A small network was shown many inputs. Here are its activations along a few directions, one row for each input.
In each table, some parts of the input vary, and every possible input appears once, in random order.
Descriptions start from the smaller parts, as in this example, which fits no table here: line(4) and (point or line(11) or (values(2) and ring(8))).
Shared parts are said once, and a part with two or three values counts as separate values.
In the rows, zero is written as 128.

Other details of the inputs vary at random and push rows far along two fixed directions, the same in every table; ignore that.

Table:
R1: [124 138 159 142 133 125 122 133 131 134 115 128 145 140]
R2: [124 131 146 137 141 124 117 137 125 131 103 130 135 142]
R3: [148 173 141  74 134 122 179 137 104  80 141 146  79 107]
R4: [112 130 140 152 135 135 133 135 123 128 128 124 155 135]
R5: [146 146 112 135 155 143 116 123 151 135 160 104 171 103]
R6: [123 120 110 143 113 124 124 123 110 136 129 117 130 127]
R7: [133 127 129 118 108 119 109 110 118 134 126 121 124 139]
R8: [150 128 128 132 127 134 110 125 142 122 110 125 126 128]
R9: [140 114 115 139 126 143 123 134 117 126 125 123 132 134]
R10: [147 128 151 136 126 136 121 116 140 128 116 125 137 126]
R11: [119 118 119 124 128 126 131 136 118 128 128 124 152 151]
R12: [117 129 117 149 136 132 123 142 127 122 120 125 144 137]
R13: [132 187 133  88 124 108 189 136  97  97 136 136  68  95]
R14: [113 123 127 148 143 134 127 138 118 126 115 127 145 138]
R15: [122 125 104 148 116 123 121 118 126 127 126 117 136 115]
R16: [ 79  81 146  84 149 140 156 167 211 173 195 205  11  99]
R17: [135 113 119 142 137 144 124 124 123 121 116 127 138 122]
R18: [128 125 137 112 125 116 121 134 125 133 117 126 143 155]
R19: [123 117 105 122 107 118 128 113 115 136 133 121 145 130]
R20: [139 164 117  79 133 125 197 138 100  83 147 144 102 101]
R21: [120 119 124 132 130 130 122 136 113 121 132 126 142 153]
R22: [119 124 123 145 133 132 127 148 113 129 124 122 138 150]
R23: [147 118 129 106 118 128 119 119 130 131 118 126 137 143]
R24: [131 136 122 136 113 118 111 113 135 133 113 117 123 122]
R25: [ 68  42 148 120 138 134  84 151 213 202 177 181  82 154]
R26: [146 121 138 131 136 136 115 120 132 126 103 128 126 128]
R27: [139 120 110 143 129 142 120 128 133 117 122 123 138 121]
R28: [129 131 142 134 131 123 116 148 120 135 113 124 129 153]
R29: [132 126 122 109 104 113 120 108 124 142 121 121 134 137]
R30: [128 138 136 138 133 122 112 141 135 127 108 128 134 141]
R31: [124 118 111 131 111 124 118 113 110 128 137 122 135 133]
R32: [161 218 135  83 168 120 187 136 138  92 168 132 105  73]
R33: [139 112 117 127 123 140 118 123 117 118 134 127 137 138]
R34: [118 119 114 148 124 125 125 113 116 131 120 120 135 116]
R35: [117 125 128 152 116 125 131 111 123 132 134 115 146 113]
R36: [127 128 132 136 122 119 116 109 125 137 107 120 124 123]
R37: [135 118 132 147 128 145 130 121 130 122 130 123 149 118]
R38: [127 136 146 141 113 119 123 105 133 139 120 115 134 121]
Each input here is: values(2) and (point or (values(3) and line(6))).
Change only the values(2) part in R1. List by row number the other rows that result.
Answer: R4
Start at R10 and move only the line(6) part, one step at a time. The first step leads to R26. Which rows follow, in order?
Answer: R8, R16, R3, R23
Change only the values(2) part in R29. List by row number the other rows that result.
Answer: R19

Table:
R39: [218 191 113 166  96 122  97  76  23  65  36  38 231 157]
R40: [128 113 118 117 122 126 121 126 136 140 133 130 128 136]
R41: [113 122 126 129 122 120 122 128 133 146 135 129 131 135]
R42: [133 211 140  80 135 112 222 137  87  65 141 142  63  70]
R43: [128 120 126 119 124 124 116 120 140 142 131 131 126 133]
R44: [118 120 118 143 139 134 130 118 152 136 130 128 147 104]
R45: [113 120 134 137 125 125 123 134 135 136 130 132 129 140]
R46: [117 113 115 124 125 123 120 129 128 139 137 130 130 136]
R47: [130 106 118 131 118 133 123 121 134 135 132 128 120 126]
R48: [128 118 135 125 126 128 115 127 142 134 126 136 125 136]
R49: [137 124 131 133 141 145 124 122 150 137 162 123 152 116]
R50: [115 117 125 143 116 128 123 124 129 141 133 130 124 123]
R51: [117 111 128 133 136 136 122 138 128 133 126 135 126 142]
R52: [124 118 146 134 135 128 120 134 138 139 121 133 124 136]
R53: [115 112 123 130 127 131 120 135 130 131 132 133 128 140]
R54: [136 136 119 144 148 138 110 137 157 138 138 122 131 115]
R55: [128 110 131 125 131 138 121 137 134 135 123 136 126 138]
R56: [126 111 126 123 123 133 120 133 137 132 128 134 127 138]
R57: [131 116 139 128 134 132 117 132 139 136 121 139 125 136]
R58: [120 124 133 123 124 120 117 123 138 146 130 126 126 132]
R59: [132 205 148  79 142 108 214 148  95  67 138 145  73  88]
R60: [116 118 138 140 134 130 126 137 133 138 124 134 127 142]
R61: [120 107 116 138 120 130 121 125 125 134 136 130 122 125]
What do these inputs look like to the network?
Answer: values(3) or (line(4) and ring(5))
Start at R39 and move only the ring(5) part, one step at a time. The first step leads to R42. Which rows follow, in order?
Answer: R50, R61, R47

Table:
R62: [ 18  33 151 100 110 117 154 132 207 198 191 221  16 105]
R63: [187 221 121  78 162 138 206 141  89  38 161 120 149  87]
R64: [ 82  97 156 153 129 116  90 160 136 173 118 136 132 184]
R65: [142  90  76 211  87 131  53 104  51 130  66  58 223 191]
R66: [174 245 118  98 142 121 225 111  84  48 159  95 148  42]
R67: [ 85  83  79 167 100 121  99 105 131 161 134 120 133 118]
R68: [178 100 129 173  52 118  47  50  84 147  49  63 215 178]
R69: [139 230 116 112 151 121 230 120  71  49 154 106 153  57]
R70: [ 83 112 148 153 122 101  90 125 154 178 119 128 137 152]
R71: [131 135 116 168 143 149 135 129  96 111 138  98 204 139]
R72: [134 110 151 111 135 124  69 146 168 161 124 134 132 184]
R73: [126 216 152 135 157 119 207 136  99  64 108 131  94  60]
R74: [ 81  97  87  93 140 129 173 173 138 126 172 177  55 119]
R75: [ 17  14 159 103 119 130 153 166 191 194 191 228  10 137]
R76: [156 209 114  91 168 137 224 159  71  42 150 126 155 104]
R77: [164  72 126 158  83 131  55 108  58 125  36  80 223 233]
R78: [114 150 155  60 152 107 150 146 185 158 174 170  45 109]
R79: [137  80  85 129 114 140  79 126 144 145 140 126 127 149]
R80: [145 128 141 163 157 150 110 155 123 113  80 123 159 154]
R81: [ 72  33 154  58 124 140 133 152 218 181 196 222  11 136]
R82: [102  96 145 124 139 121  86 170 147 166 111 140 140 197]
R83: [194 235 117  74 158 129 212 117  87  50 163 106 145  56]
R84: [124  42 139 103  96 136  74  92 176 195 138 151 101 153]
R85: [119  97  80 153  89 124  92  94 147 166 140 111 126 105]
R86: [157 115 142 235 127 151  49 118  87 128  38  67 230 183]
R87: [118 126 149 139 113 104  84 112 173 182 126 119 129 142]
R88: [182 220 152  96 166 129 191 132 115  66 117 129  85  61]
R89: [142  89  79 127 108 133  81 100 147 165 144 116 123 119]
R90: [160 157 147 175 132 134 107 103 144 125  90  96 150  96]
R91: [175 207 155  98 169 138 184 157 117  54 116 143  89  91]
Changing only one part turns R64 into R70. The same change can be made to R65. Which row results?
Answer: R67
What do these inputs look like to the network?
Answer: ring(5) and ring(6)
Start at R73 and move only the ring(6) part, one step at a time. The first step leads to R90. Which rows follow, in order?
Answer: R88, R91, R80, R86
Change only the ring(5) part in R82. List by row number the other rows that result.
Answer: R74, R76, R77, R80
